These are the activations of a small network on made-up records, seen along a few directions, one row for each record.
Records have a field called VAVET. Each example row is followed by its value.
The largest differences between rows may come from other fields.
Random noise pushes rows far along 10 fixed directions. That doesn't count. These rows show it; they differ only by the noise:
101,191,142,74,177,307,-266,50,-102,52,30,108,111,105,87,-183,-8,-34,-210,362,114,-126,-194,-265,293,203,73
32,253,9,-32,188,-39,64,106,-40,79,162,-43,262,-28,32,-140,-260,-13,-129,138,220,-289,-201,-207,185,33,0
-79,-292,-106,-51,-92,-89,-473,-29,72,187,-10,-15,-223,300,-2,280,296,168,-26,-441,-231,44,376,120,-294,-226,129
-307,253,195,38,345,-635,-148,-127,159,-129,-560,377,56,19,119,-456,7,342,-207,-376,-158,-145,81,261,441,122,132
-310,-19,12,132,269,-509,465,123,161,123,111,77,37,-344,-270,-247,-88,23,240,168,36,-295,-325,-335,369,19,23
80,283,124,116,270,-164,-296,79,-93,87,-31,185,191,207,-200,-186,291,-16,-128,-71,-46,43,-92,-109,424,-111,120
213,283,52,42,50,-77,802,46,-200,-113,-237,-280,-86,-274,146,-304,-210,-353,-61,319,-119,62,-18,104,282,58,-19
382,21,-243,8,198,-74,-602,-90,37,-76,147,72,193,-96,-143,-122,-391,-148,-54,20,20,-296,-244,44,-102,170,93
-127,403,131,95,-133,22,666,97,-343,-245,507,152,267,54,247,-20,-77,-91,-490,140,451,197,-153,163,221,-30,-67
-33,-8,-51,-189,-169,435,-167,-49,-171,87,-151,-154,-135,310,476,245,50,57,-464,-138,-71,29,257,227,-381,86,-84
395,310,-160,-28,96,-201,-585,64,-151,-11,531,79,487,325,-205,117,-96,-56,-234,-413,255,-36,1,128,-32,-349,139
-196,-287,-427,-71,70,100,-115,-158,13,38,-407,-42,-200,-289,-8,47,-19,-281,-222,76,-439,-210,-509,248,-544,571,-415

-165,-85,161,-143,88,138,218,-243,-38,-59,-521,-99,-299,25,315,-79,207,119,-272,-109,-353,69,252,118,78,160,118	mubig
-31,-5,-205,-177,18,242,249,-36,-110,332,10,20,-160,-140,259,285,-62,106,-107,79,-3,220,-153,82,-254,-15,-35	fum
123,49,26,246,-333,211,-111,174,-114,-594,385,-71,180,38,-208,-74,41,-469,-94,286,302,141,-242,179,-28,155,-296	gopo
151,-30,-153,153,103,-98,-272,-36,17,-74,557,336,204,-42,-267,42,-139,-38,81,97,219,44,-334,-36,-23,39,104	birum
-261,-145,56,76,-461,73,-261,-125,128,-519,-76,69,-143,69,128,-122,-13,-81,-86,109,-69,37,133,338,-252,272,-93	birum
-448,-77,180,42,-63,-364,328,230,144,60,115,-36,-119,87,4,105,140,349,169,-295,209,-15,248,-100,122,-318,-31	maba
-223,-132,-27,178,150,-361,-657,-90,127,68,-122,470,38,157,-263,-57,423,189,30,-256,-284,93,-45,102,61,-22,94	nim
-396,81,181,22,-142,-64,229,-11,-110,71,14,132,109,265,40,45,452,78,-252,-97,-94,156,52,118,79,-78,-122	fum
338,-23,-342,-173,-363,209,2,95,-174,-114,248,-409,8,-63,32,329,-319,-315,21,-29,197,29,-21,292,-597,-193,-266	sur
-23,357,410,68,120,229,359,40,-123,-81,-361,130,-90,109,348,-394,150,59,-161,359,84,211,144,-128,611,136,50	gavil
54,-4,30,-52,7,426,407,59,-168,152,387,37,-128,-28,286,157,-176,111,-94,342,377,84,-65,-227,12,70,62	sur
-28,-167,-14,192,-380,-210,-462,241,286,82,341,-5,39,183,-338,130,297,74,589,64,207,177,293,-270,-204,-466,-37	gavil
-96,-487,-232,123,-91,92,-394,-73,7,-65,319,127,-191,-71,-214,304,282,-112,106,-3,-135,131,-225,27,-407,125,-120	mubig
-580,-208,-42,139,-129,-51,-115,166,223,275,-134,14,-79,22,-285,151,452,84,302,146,-120,-5,-176,-290,-215,-17,-353	maba
-72,22,-53,37,-152,69,167,1,-167,-19,138,28,13,47,133,111,70,-53,-191,24,6,150,42,179,-131,-21,-57	nim
-285,-35,93,273,-428,-268,290,-121,195,-609,-654,-136,-230,-131,-114,-482,220,-397,158,291,-421,229,123,410,30,226,-317	gopo

Here are new rows. What is VAVET for each?
-27,-361,-52,109,145,-389,306,-199,262,24,-576,93,-545,-388,-108,-290,35,-37,498,125,-537,129,209,59,136,130,173	gavil
-28,-51,62,27,-202,-33,56,-24,-64,-274,-100,53,-74,-27,40,-55,10,-120,-42,-20,27,110,81,208,-8,90,-122	gavil
199,19,-119,-254,-41,200,126,26,7,248,50,-459,204,3,100,69,-322,-139,38,143,-49,-352,52,-144,-274,-35,-73	fum
-9,-145,-196,-159,-251,162,93,36,-33,-160,32,-238,-109,-186,133,168,-287,-140,-40,0,168,-131,-103,240,-430,101,-268	sur
-127,176,-39,20,48,-65,-173,-174,-7,-105,119,198,452,115,-175,-200,66,-128,-313,18,-87,-162,-345,82,49,186,-86	fum
-407,-162,173,77,123,-498,733,32,-3,-78,614,417,-99,-98,156,149,-88,507,-63,-494,387,117,219,92,299,-282,397	gopo
110,325,144,-14,-167,-240,-143,13,114,-370,138,-62,482,48,55,-335,-449,-20,-49,121,355,-305,44,131,98,1,-69	fum
183,-149,-82,-38,-184,158,-82,-284,-29,-31,196,36,-23,47,176,28,-189,-69,-102,120,-170,-19,105,206,-271,153,150	fum
